Each row below holds a small network's activations on one input, seen along a few directions.
Each table varies a few parts of the input and shows all the possible inputs, shuffled.
A made-up example of a description, with smaller parts first: one of 3 separate values, together with either a single point or one of 9 places around a ring or (one of 6 places along a line, together with one of 8 places around a ring).
Shared parts are said once, and a part with two or three values counts as separate values.
(in the rows, 128 means zero)

Other details of the inputs shift rows strongly along two fixed directions, in all tables alike. That doesn't count.
These rows show it; all are for the same input, with only those details redrawn:
[123 137 127 144 131 118 123 119 115 135 142 127]
[127 158  96 213  97 120 115 135  91 155 109 140]
[120 102 184  12 201 118 138  87 166 100 208 100]
[121 124 147  97 155 117 128 107 133 122 166 118]
[129 165  86 235  86 122 112 140  84 162  98 144]
[128 161  91 224  91 121 113 137  87 159 103 142]
[126 151 106 190 108 119 117 129  99 148 120 136]

Table:
row 1: [124 107 115 147 167 158 128 139 161 123 155 168]
row 2: [104 112 150 117  76 106 158 130 137 103 130 157]
row 3: [ 93  88 138 104  81  71 141 124 111  95 107 186]
row 4: [ 66  24 145  80 146 122 128 109 108  40 152 138]
row 5: [134 118 169  92 136 158 148 124 124 132 141  95]
row 6: [146 109 167  64 152 151 135 127 128 112 151 106]
row 7: [148 102 108 120 135 137 112 118 128 104 114 125]
row 8: [153 165  93 191 121 132  97 137 105 149 118 146]
row 9: [157 186 128 158 179 150 131 145 179 166 132  96]
row 10: [129  97 123  81 128 131 118 103 131 104 113 123]
row 11: [141  99 118 128 120 143 105 133 144  99 123 114]
row 12: [129 135  92 219  67 124 118 153  42 162  49 154]
row 13: [113 163  96 202  79 118 114 127  87 168  93 141]
row 14: [113 117 144  52 132 106 119 114 133 104 167 125]
row 15: [149 196 112 152 166 141 137 125 154 190  99 111]
row 16: [153 157 121 124 137 152 138 118 180 177 120 140]
row 17: [125  92 118  71 106 127 124 115 134  92 122 117]
row 18: [209 188 102 100 173 194 115 131 230 193 147 121]
row 19: [133  96 179  78 167 151 139 128 143 129 160  85]
row 20: [152 152  95 181  85 174 122 129 135 141  96 106]
row 21: [142 119 124 115 114 139 130 141 100 141 109 119]
row 22: [ 90  89 144 120  53  77 145 140 108  71 120 185]
row 23: [113 139 140 127 158  92 152 128 125 123 118 127]
row 24: [110 102 161  85 134 101 111 127 132  84 176 129]
row 25: [116 120 103 234  69 119 134 156  39 155  63 143]
row 26: [128 145 120 122 127 118 106 115 114 138 131 140]
row 27: [118 135 105 181 158 163 102 133 113 133 155 143]
row 28: [132 113 166  62 168 154 144 107 131 154 137  95]
row 29: [134 106 126 101 105 143 119 121 135  86 125 119]
row 30: [188 197 108 142 208 152 116 138 172 169 122 117]
row 31: [124 163 122 169  91 134 122 131 116 140 133 123]
row 32: [112  80 144 120 183 168 128 135 103 122 151 125]
row 33: [119  98 127  66 110 138 140 106 147 106 128  97]
row 34: [110 138 136 105 144  83 137 125 115 119 104 143]
row 35: [162 188 126 127 166 146 126 141 164 144 130 115]
row 36: [101  91 143 119 104  86 155 126 127 102 127 168]
row 37: [143 146 119 110 111 141 147 129 176 158 127 135]
row 38: [141  82 182  42 181 141 129 131 146 103 171  96]
row 39: [234 196 101 122 218 208 107 129 239 198 157 124]
row 40: [149 108 135 119 150 134 127 137  97 130 119 125]
row 41: [126 154 101 202 102 120 116 132  95 152 114 138]
row 42: [117 124 156  77 126 115 118 118 129  90 171 130]
row 43: [126 116 112 121 111 145 128 104 130 133  99 111]
row 44: [151 171 108 157 234 184 119 140 172 161 148 119]
row 45: [115 129 104 197  52 129 140 152  59 161  67 127]
row 46: [134 159 119 109 143 109 133 138 140 136 115 124]
row 47: [159 200 105 139 158 151 140 135 170 188 113  96]
row 48: [136 127 138 137 122 134 137 140 176 135 144 139]
row 49: [ 45  87 182  83  87  40 178 125  84  50 125 140]
row 50: [132 106 122 142 114 148 120 126 146 114 121 100]
row 51: [116 147 119 122 103 122 126 123 125 145 138 116]
row 52: [102  93 191  37 165 108 133 106 162  86 205  99]
row 53: [ 92 111 149 129 118  66 134 152 108  79 119 145]
row 54: [132  99 120 116 133 138 130 108 134 111 120 110]
row 55: [ 44  36 151 141  18  21 144 155  67  32 108 206]
Question: Describe the family of inputs behind these rows.
Answer: one of 5 separate values, together with either a single point or (one of 2 separate values, together with one of 5 places around a ring)
Question: The inputs of row 42 and row 6 match in every part but the choice among 5 separate values. If row 8 is changed in the same way as row 42 into row 6, which row does it become?
Answer: row 40
Question: The inputs of row 19 and row 48 match in every part but the choice among 5 separate values. If row 5 is changed in the same way as row 19 into row 48, which row does it become?
Answer: row 2
Question: Change only the place on the ring of 5 in row 11. List by row number the other rows that result.
Answer: row 7, row 10, row 17, row 29
Question: Change only the choice among 2 separate values in row 29. List by row number the other rows that result.
Answer: row 20
Question: Change only the choice among 2 separate values in row 47. List by row number the other rows that result.
Answer: row 46

Table:
row 56: [145 209 125 171 145 107 146 145 138 184 108 115]
row 57: [168 166 100 159 101 164 126 130 169 193 115 134]
row 58: [118 158 177  48 242 107 136 103 196 122 200 116]
row 59: [175 145  99 176 147 166 117 149 152 182 109 154]
row 60: [139 154 103 127  87 137 128 123 124 154 101 138]
row 61: [128 191 118 162 113  84 122 141 151 130 138 149]
row 62: [124 104 164  64 154 124 139 101 111 117 135  80]
row 63: [163 156  85 160 107 182 113 135 162 163  92 103]
row 64: [104 107 117 167  45 121 148 140 115 110  87 153]
row 65: [151 154  87 193 156 167  97 118 110 160 121 109]
row 66: [175 159  90 158 151 167 110 143 128 172  96 146]
row 67: [171 185  95 165 115 162  92 132 133 165 135 128]
row 68: [109  55 140  75 146 120 135 134 122  71 122 130]
row 69: [ 80  80 149 132  51  66 127 130  89  82 149 170]
row 70: [117 115 103 172  63 102 103 122  84  99 110 136]
row 71: [ 77  68 133 130  58  85 115 134  83  54 126 138]
row 72: [111 112 100 151  53 105 128 114  95 116  74 135]
row 73: [146 172  96 181 155 166 100 129 106 174 131 131]
row 74: [135 107 170  57 227 178 135 108 185 110 210  97]
row 75: [ 70  69 153 124  79  87 145 139  53  83  97 110]
row 76: [108 149 150  48 137  70 167 113 180 109 147 136]
row 77: [162  92 166  35 221 178 144 121 207 107 172 115]
row 78: [ 76  95 159 107  79  73 150 128  39 104 106 135]
row 79: [144 147  85 199 154 182  99 142 120 155 124 105]
row 80: [170 166 104 195 112 181 105 146 162 150 137 125]
row 81: [133 165 114 159 151  90 138 149 147 139  94 169]
row 82: [116 101 181  80 149 138 158 127 131 111 149  97]
row 83: [149 123 191  25 200 151 149 108 173 154 190  84]
row 84: [ 84  80 163  97 148 102 134 114 109 103 179 146]
row 85: [ 92  55 123 121  95  78 134 125  67  68  86 157]
Question: The inputs of row 82 and row 64 match in every part but one. If row 75 is changed in the same way as row 82 into row 64, which row does it become?
Answer: row 63
Question: Describe the family of inputs behind these rows.
Answer: one of 5 separate values, together with either a single point or one of 5 places around a ring
Question: Which other rows agree with row 77 in the choice among 5 separate values? List them by row number.
Answer: row 59, row 66, row 68, row 81, row 85
